These are the activations of a small neural network, seen along a few directions. Each row is one input.
In each table, some parts of the input vary, and every possible input appears once, in random order.
A made-up example of a description, with smaller parts first: values(3) and (point or line(11) or (line(4) and ring(5))).
Shared parts are said once, and a part with two or three values counts as separate values.
In the rows, zero is written as 128.

Other details of the inputs vary at random and push rows far along two fixed directions, the same in every table; ignore that.

Table:
r1: [ 93 119 155 163 104  75 120  90  31  80 156]
r2: [ 88 103 136 130 131 223 137 160 134  98 105]
r3: [154 146 112 123 131  62 127 134 182 204 147]
r4: [ 98 101 135 126 130 212 129 151 153 112 107]
r5: [170 136 116 117 145  58 129 110 180 189 142]
r6: [153 132 107 120 117  46 129  96 194 205 149]
r7: [175 155  89  98 141  76 133 100 206 228 142]
r8: [116 122 135 128 143 223 127 141 125 110 111]
r9: [157 153  95 115 137  42 130  96 207 194 140]
r10: [169 139 112 117 146  60 137 115 178 186 141]
r11: [113 124 128 119 150 248 140 160 143 116 100]
r12: [ 97 109 141 160 105  84 115  94  47  87 155]
r13: [113 120 152 148 128  76 118 100  26  70 158]
r14: [152 134 103 118 125  71 140 113 208 206 140]
r15: [189 136 101  89  91 129 152 163 225 199  77]
r16: [159 154  88 103 138  44 133  98 220 202 140]
r17: [112 142 141 168 115  48 123  81  59  79 160]
r18: [ 88 126 136 119 148 215 136 154 140  79  97]
r19: [165 128 103  98 156 104 132 133 210 196 122]
r20: [144 121 138 117  96 214 132 202 120 100  70]
r21: [100 119 155 166 109  96 101 116  34  78 159]
r22: [112 104 128 107 157 216 128 163 136  98 102]
r23: [146 131 131 102 100 221 150 183 159  84  63]
r24: [ 98 127 129 127 146 199 139 150 148  90 103]
r25: [122 138 146 169 114  81 121  81  25  90 165]
r26: [102 116 131 113 142 208 120 177 145 120 114]
r27: [173 164 106 113 136  47 138  91 181 219 150]
r28: [163 145 147 155  70  83 132 108  12  79 124]
r29: [106 108 123 111 147 234 119 186 169 129  99]
r30: [162 146 107 119 132  63 127 132 202 214 147]
r31: [ 95 122 125 108 150 224 135 158 164  91  97]
r32: [117 122 153 159 129  79 125 107  33  75 153]
r33: [106 124 144 157 110  66 102 109  35  93 169]
r34: [ 86 105 146 159 102 103 114  96  28  64 155]
r35: [101 129 154 156 117  92 112 123  45  93 154]
r36: [157 141 115 125 129  60 118 125 185 203 150]
r37: [115 123 153 146 133  90 124 109  46  80 146]
r38: [107 137 148 170 113  50 114  76  47  70 160]
r39: [165 115 134  95 115 226 152 198 155 102  64]
r40: [122 123 123 109 150 244 131 153 167 133  98]
r41: [179 155  97 114 135  43 130  87 189 227 152]
r42: [114 124 126 111 147 230 134 149 136 116 110]
r43: [113 102 136 110 157 233 128 167 146  96  96]
r44: [103 135 147 168 111  56 113  75  42  64 159]
r45: [ 93 104 130 116 131 204 132 151 141 109 112]
Description of these inputs: values(5) and (point or ring(8)).
- The inputs of r35 and r1 match in every part but the values(5) part. If r3 is changed in the same way as r35 into r1, which row does it become? => r2
- The inputs of r34 and r16 match in every part but the values(5) part. If r6 is changed in the same way as r34 into r16, which row does it become? => r44
- List by row number the other rows that have the values(5) part in common with r19. => r5, r10, r13, r22, r32, r37, r39, r43
- Change only the values(5) part in r41. List by row number the other rows that result. => r9, r12, r19, r29
- List by row number the other rows that have the values(5) part in common with r42. => r7, r8, r11, r25, r27, r28, r40, r41

Table:
r46: [135 135 107 101 149 158 146 135 215 164 107]
r47: [155 133 105 102 150 140 135 132 205 196 123]
r48: [105 121 132 139 134 132 116 129  95 102 141]
r49: [178 141 130 129  75  58 135 129 108 143 119]
r50: [114 126 141 151 127 122 128 108  73  98 144]
r51: [114 131 125 137 129 103 119 111 111 117 141]
r52: [ 98 114 141 133 133 174 125 123  86  72 123]
r53: [142 137 109 116 125  88 132 110 188 183 135]
r54: [131 142 112 117 131 106 129 113 160 152 133]
r55: [ 98 115 140 127 145 192 131 149 116  98 117]
r56: [101 112 143 152 119 113 116 120  77  97 149]
r57: [149 142 113 109 147 102 129 130 199 196 134]
r58: [119 122 129 134 133 104 122 106 110 115 139]
r59: [110 113 124 114 155 207 137 162 172 122 105]
r60: [148 133 145 141  81 119 129 141  47  77 113]
r61: [107 114 135 127 133 168 123 148 131 130 126]
r62: [149 144 106 110 140  80 126 123 186 200 143]
r63: [144 112 140 109 107 236 141 187 114  80  68]
r64: [ 86 101 132 120 142 247 128 170 154  96  96]
r65: [119 124 142 144 128  75 116 100  66 114 159]
r66: [117 127 126 130 136 166 123 134 119 124 129]
r67: [116 130 141 154 129  71 115 103  78 104 160]
r68: [118 140 139 149 120  70 122  88  82 101 153]
r69: [154 133 145 131  94 146 135 154  88  90  97]
r70: [142 135 122 139 119  71 124 102 130 171 154]
r71: [153 125 134 114 104 195 149 176 127  98  76]
r72: [104 125 141 155 125  92 125  98  68  82 147]
r73: [149 147 122 140 129  55 124  94 130 168 158]
r74: [149 144 108 117 144  76 129 112 200 185 136]
r75: [135 119 110  99 158 173 131 154 205 167 113]
- The inputs of r74 and r58 match in every part but one. If r69 is changed in the same way as r74 into r58, which row does it become? => r63
- What is each input in this table made of? => values(5) and (point or line(5))
- Change only the values(5) part in r65. List by row number the other rows that result. => r55, r57, r61, r62
- Change only the line(5) part in r66. List by row number the other rows that result. => r48, r51, r54, r62
